These are the activations of a small neural network, seen along a few directions. Each row is one input.
In each table, some parts of the input vary, and every possible input appears once, in random order.
Descriptions start from the smaller parts, as in this example, which fits no table here: values(3) and (point or ring(9) or (line(4) and ring(8))).
Shared parts are said once, and a part with two or three values counts as separate values.
In the rows, zero is written as 128.

Other details of the inputs shift rows strongly along two fixed directions, in all tables alike. That doesn't count.

Rows:
x1: [140 105  46 104 101  94 188 165 159 136 127 164]
x2: [150 101  52  96  80 101 170 170 171 127 132 160]
x3: [106 105 165 102 129 175 120 117 172 146 143 165]
x4: [193 202  59 165  90  59  98 143  89 124 107  62]
x5: [ 83  89 181 108 177 186 132 100 155 141 163 197]
x6: [107 136 205 125 170 165  71  88 102 124 124 111]
x7: [135 195 137 163 156 119  84  94  95 115 116  86]
x8: [188 171  16 147  65  31 176 167 123 146 114  98]
x9: [121  59 116 102  71 124 192 167 169 137 160 175]
x10: [124  56 133  82 102 130 178 144 166 150 153 190]
x11: [100 136 211 138 186 179  91  90 123 137 108 107]
x12: [195 184  73 163  90  45 106 145  81 120  99  50]
x13: [100  63 173 106 120 178 153 139 148 134 158 175]
x14: [130  76  72  78  96 127 174 162 170 134 143 192]
x15: [127 132 117 149  98 106 157 147 131 132 118  98]
x16: [ 92 158 168 134 196 176  75  85 115 101 113 120]
x17: [103 122 142 118 171 175 119 120 147 126 117 147]
x18: [154 115  82 124  95  70 182 152 137 147 122 128]
x19: [ 96 151 172 118 181 184  57  97 110 110 115 123]
x20: [179 182  74 175  76  57 113 156  71 113 107  44]
x21: [138 160 171 140 143 140  78 109 103 130 101  77]
x22: [106 115 176 124 149 148 130 112 153 143 117 126]
x23: [172 189  87 167 120  49 118 130  77 122 100  54]
x24: [ 87 133 205 157 173 181  93  98 105 124 120 103]
x25: [137 125 124 139  99 107 132 134 100 105 145 117]
x26: [162 153  98 133 104 111 120 140 126 136 126 116]
x27: [125  94 101  94 128 135 141 136 146 105 153 187]
x28: [108  95 106 101 134 146 162 143 181 133 129 172]
x29: [129  54 135  89 115 123 172 133 153 123 175 204]
x30: [120 184 121 147 171 132  81 109  96 110  98  87]
x31: [ 83  62 176 116 144 166 168 119 143 118 172 191]
x32: [145 159 129 152 140  91 119 110  98 114 118  92]
x33: [119  62 103  85 129 153 156 150 169 124 157 211]
x34: [145 179 117 163 143 113 101 115 109 132 113  92]
x35: [101 160 171 156 140 147 105 111  99 132 100  72]
x36: [154 136  73 116 110 114 129 155 133 120 117 128]
x37: [164 118  44 124  73  66 199 169 171 149 140 153]
x38: [152 187 110 161 134 110 108 123 111 137 104  81]
x39: [126  71 122  91 115 138 163 131 162 126 183 218]
x40: [137 127 120 118 122 125 121 126 126 131 150 152]
x41: [157 107  67 103  71  93 174 159 155 149 147 165]
x42: [154 160 128 137 103  98 106 128 121 132 100  72]
x43: [ 84 136 211 132 144 188  80 100 107 131 113  95]
x44: [ 79  65 199 104 144 189 131 117 132 125 167 180]
x45: [103 137 203 145 187 166  86  88 115 132 113 107]
x46: [108 162 167 164 152 136  98 108  81 117 116  76]
x47: [140 141  80 136 139 112 131 141 128 118 115 126]
x48: [ 89 137 205 153 167 185 100 103 111 129 114  97]
Each input here is: values(2) and line(4) and line(6).
Q: Changing only the values(2) part turns x14 into x1. The same change can be made to x29. Which row results?
A: x32
Q: Change only the line(6) part in x24. List by row number the other rows that result.
A: x15, x31, x35, x46, x48
Q: Change only the values(2) part in x11. List by row number the other rows that result.
A: x21

Rows:
x49: [146  69  40  86 118  95 194 159 161 114 160 214]
x50: [148 110  29 118  79  57 200 162 138 117 164 173]
x51: [148 114  76 116  71 106 159 156 144 138 150 158]
x52: [144  46  88 112  91  72 216 167 131 127 168 195]
x53: [100 148 199 107 181 200  43  83 136 123 108 128]
x54: [126 105 132 140 120 104 156 140 118 108 154 131]
x55: [113 103 149 109 174 154 119 102 150 125 153 186]
x56: [131  56  96 114  78  88 228 178 176 139 160 168]
x57: [148 176 128 181 126  86  97 114  55  98 101  35]
x58: [131 140 138 132 174 145 101 100 132 127 144 153]
x59: [105  83 179 113 132 156 170 119 154 158 146 158]
x60: [109  84 173 128 141 146 157 114 136 117 166 175]
x61: [167 191 131 154  98  84  76 127  67 132 105  37]
x62: [100  83 186 125 133 160 168 118 163 145 141 161]
x63: [118 123 178 135 151 143 128 100 104 127 151 135]
x64: [137 198  97 179 143 112  84 131  66  96  98  54]
x65: [ 82 130 244 131 157 200  62  95 118 115 126  97]
x66: [ 88 151 199 122 202 195  71  81 148 137  93 121]
x67: [ 86 126 236 136 194 181  77  77  90 129 140 118]
x68: [171 202  61 180  95  71 131 156 100 138  91  47]
x69: [100  59 188 102 116 173 133 124 138 125 151 154]
x70: [ 88 153 178  98 183 215  47  97 130 111  99 125]
x71: [107  92 154 110 122 185 126 134 150 139 154 176]
x72: [111 155 198 119 177 201  42  81 137 137 121 128]
x73: [137 220  93 169 115  87 100 120 101 131  78  36]
x74: [133  79  65 113  82  99 221 168 180 157 156 190]
x75: [174 184  92 169  94  44 134 144  85 148  93  38]
x76: [100  89 149 125 155 175 144 125 137 127 165 188]
x77: [ 87  87 142 120 144 180 160 144 162 138 129 162]
x78: [186 185  91 163  61  59 115 145  89 116 109  52]
x79: [181 102  43  95  69  70 167 167 165 138 150 174]
x80: [147 185 131 182 113  88 105 123  77 124  75   9]
x81: [170 204  53 177 101  56 122 136  77 114 115  71]
x82: [ 73 121 244 140 182 189  87  88 116 143  98  99]
x83: [ 87 108 138  90 175 185 134 126 172 132 112 170]
x84: [128 123  89 108 141 126 145 137 158 132 108 140]
x85: [165  75  78 109  53  65 185 179 127 133 144 151]
x86: [110 102 154 108 165 171 137 112 185 157 139 182]
x87: [142 198 109 160 113 130  63 139  82 108  87  43]
x88: [137 155 117 131 166 119  96 107 116 110 117 127]
x89: [142 160 105 111 133 138  78 122 122 114 100 106]
x90: [140  78  32  83 120  98 199 173 160 108 157 215]
x91: [115 123 113 105  97 134 128 132 144 126 141 148]
x92: [114  81 185  97 116 168 140 119 142 143 161 169]
x93: [184 205  57 158 110  51 116 138 119 138  84  59]
Q: What is each input in this table made of?
A: values(3) and (line(4) or line(5) or ring(6))
Q: Changing only the values(3) part turns x70 into x90. The same change can be made to x61. Which row results?
A: x67
Q: Changing only the values(3) part turns x58 into x86. The same change can be made to x76. Which row results?
A: x68
Q: Change only the line(4) part in x74. List by row number the other rows that result.
A: x68, x73, x77
Q: A walk changes only the line(5) part. It starts at x86 and steps to x93. List the rest of the walk in order.
A: x66, x84, x83
Q: Change only the line(4) part in x64. List by row number the other rows that result.
A: x50, x76, x81

Rows:
x94: [124  82 137 110 121 127 156 133 136 128 160 171]
x95: [129 133 149 134 128 130 112 117 109 121 138 121]
x96: [148 185  99 141 142 113  92 117 115 124  99  93]
x97: [146 174  98 131 132 121  95 124 123 123 109 105]
x98: [110  89 142 123 135 134 158 128 132 122 154 164]
x99: [109 158 174 159 169 145  93  99  91 117 117  91]
x100: [ 83 139 175 120 193 195  86  91 140 123 114 140]
x101: [121  83 137 108 115 140 145 137 131 119 156 165]
x102: [131 167 133 164 130 110 122 125 104 134  99  67]
x103: [146  95  97 125 104  90 175 149 130 124 155 157]
x104: [128  92 131 114 104 121 163 144 149 144 140 148]
x105: [149 154 119 146 109 104 105 128  92 115 126  93]
x106: [146 115  66 111 120 103 161 149 156 129 135 163]
x107: [145 102 103 120  81 100 172 156 146 143 142 141]
x108: [135 183  99 149 155 118 102 120 113 122  97  91]
x109: [136 157 119 155 114 101 133 133 111 131 105  78]
x110: [153 144  73 118 118 101 130 141 137 128 120 133]
x111: [103  97 142  91 150 181 118 122 165 130 143 188]
x112: [122  90 135 120 115 126 167 141 151 143 139 150]
x113: [152 153  73 119 113 110 115 146 129 117 112 120]
x114: [126  90 131 113  96 131 155 146 149 141 144 151]
x115: [ 71 103 244 120 194 214  86  75 126 127 144 156]
x116: [135 151 135 140 105 123 109 134 110 128 106  79]
x117: [123 134 159 138 130 135 123 118 127 141 117 107]
Q: What is each input in this table made of?
A: values(3) and line(8)
Q: Change only the values(3) part in x105. List by row number the other rows that result.
A: x111, x114
Q: A walk changes only the line(8) part. It starts at x101 and steps to x105. List the rest of the walk in order.
A: x95, x94, x115, x103, x98, x99
Q: Change only the line(8) part in x114. List by row number the other rows that result.
A: x102, x104, x107, x109, x112, x116, x117

Rows:
x118: [134 124 146 138 151  96 162  99  89 129 165 158]
x119: [ 74 110 207 160 181 198 130  82 160 152 116 141]
x120: [168  75 123 103 113  73 143 145 129 127 159 140]
x121: [ 97 163 142 165 201 171  80  82 115 101  94 114]
x122: [182 219  83 143 161  76  38 116  95 113  75  33]
x123: [116 104 208  86 168 165 129  85 168 185 127 175]
x124: [144  79  27  86  79 152 186 192 146 131 165 202]
x125: [110 121 104 130 160 159 160 148 150  93 128 160]
x126: [107 173 209 182 197 142  63  75  69 107 135  62]
x127: [ 89 153 213 132 158 150  39 101  59 101  68  29]
x128: [124 206 164 172 172 122 116  76 108 164 109  90]
x129: [168 215 122 200  92  90  49 136  36 113 125  42]
x130: [134 135 137 164 125 108 153 145  89  88 131  91]
x131: [ 94  95 103  72 140 141 121 149 142 115  93 146]
x132: [ 28 146 178 129 215 213  80  93 111  99  93 114]
x133: [113  86 173 115  96 150 125 123 136 117 193 196]
x134: [158 238 113 204  92 106  60 137  87 157 100  34]
x135: [128 207  60 192  91  52 150 158  91 133  68   9]
x136: [115  81 134 107  73 149 174 144 204 165 187 216]
x137: [177  51 108  72  97  62 198 143 135 144 171 209]
x138: [174 129  22 158  54  42 249 203 157 135 129 116]
x139: [ 74  57 192  65  94 212 165 105 221 155 182 225]
x140: [ 83 103 152 111 161 218  86 128 154 131 170 211]
x141: [150 109 138 127 117 120 131 120 158 162  91 114]
x142: [100 106 131  92 131 183 112 124 176 119 179 223]
x143: [150  92  82  81 124 126 152 170 166 108 113 162]
x144: [141 152 143  87 189 141  80  88 128 136 108 149]
x145: [161 119 146 122 109 102 122 151 101  98 107  86]
x146: [200 119   7 113  91  47 148 163 138 118  93 130]
x147: [175 108  51 170  81  35 194 153  94 107 141 119]
x148: [111 171 134 132 205 146 111  80 118 125 131 161]
x149: [119 153 108  89 108 160  92 107 151  99 140 145]
x150: [172 162  51 174  99  40 187 155 140 156 139  94]
x151: [131  82 159  97 138 135 146 128 189 175 142 157]
x152: [134 152 216 154 167 144  32  74  72 109  76  52]
x153: [ 85  19 187  85 118 232 161 140 132 135 196 218]
x154: [106 134 162 135 114 208 119 131 129 165 127 111]
x155: [112 119 120 110  94 107 146 158 141 153  81  88]
x156: [103 130 199 108 106 170  80  82 113  99 157 123]
x157: [138 131 162 121 120 142 133 143 156 145  89  93]
x158: [138  86  26 141  53  23 228 197  93  99 146 115]
x159: [161 165  34 153 143  67 147 146 129 112 139 123]
Q: Changing only one part turns x149 into x139. The same change can be made to x146. Which row results?
A: x141
Q: Changing only one part turns x133 into x136. The same change can be made to x120. Which row results?
A: x151
Q: What is each input in this table made of?
A: values(3) and (line(4) or (values(2) and line(5)))
Q: Change only the values(3) part in x154. List by row number the other rows that result.
A: x124, x153
Q: Change only the values(2) part in x123. List by row number the other rows that result.
A: x128
